Each row below is a small network's average activation on inputs in which a field has the value named, seen along a few directions.
Related values have similar rows: they may be neighbours, one step apart, or belong to one group.
In the rows, 128 means zero.

Other fields shift rows strongly along one fixed direction, in all tables alike. That doesn't count.

FIMA, 12 values:
vom: [110 101 130 140  33  90 148 154 184 127 116  66]
tibeg: [132 149 116 123 144 102 162 142 164  70  82 120]
fope: [ 74 135 132  52 228 165  16 103  32 132 210 151]
rel: [160 107 159 165  42 114 185  67 162 126 118 156]
gugav: [154 138 167 156  60 122 181  88 188 156 123 142]
mabiv: [186  99 104 164 121 120 166 156 208  93  71  85]
pitu: [ 73 139 124  81 186 124  65 111 114 134 192 141]
garel: [ 89 178 144  85 203 219  66 105   8 187 157 176]
dumob: [129  93  96 110 159 126 143 178 123 125 128 127]
giz: [146  99  96 149 158 110 152 154  81 121  98  94]
pog: [134 134 124 169  65 107 156 158 194  92 143  92]
vato: [149 164 144 141 137 136  95 120  78 172  98 185]
The values of FIMA form 3 separate groups.
Which other values are in the same group as garel? Give them in the order they are listed.
Answer: rel, gugav, vato
Which other values are in the same group as vom? Give them in the order they are listed.
Answer: fope, pitu, pog

RUPI, 11 values:
mori: [115 103 114 129 119 102 134 144 152 102 132  93]
kedag: [151 145 111 136 148 134 144 147 128 110 100 124]
led: [124 125  93 116 152 118 125 158 116 115 135 106]
puz: [152 133 153 154 116 128 165 118 137 130  93 150]
leg: [ 69 152 102  27 188 174   8 116   4 175 212 155]
gako: [137 127 158 141  81 134 149  99 158 150 124 138]
pupi: [166 125 127 165 127 123 153 124 155 116  84 140]
tas: [147 136 163 170  91 129 153 107 151 144 103 144]
pogam: [ 98 128 144  92 147 149  84  91  76 148 180 150]
leva: [114 104 136 157  74  89 161 144 207 105 128  95]
nebi: [135 130 108 121 165 131 132 160 125 112 117 113]
The values of RUPI form a ring.
Going along RUPI from mori by way of its neighbour leva, in what order are led, leg, gako, nebi met?
Answer: leg, gako, nebi, led
Name the neighbours of pupi, in listed order.
Answer: kedag, puz
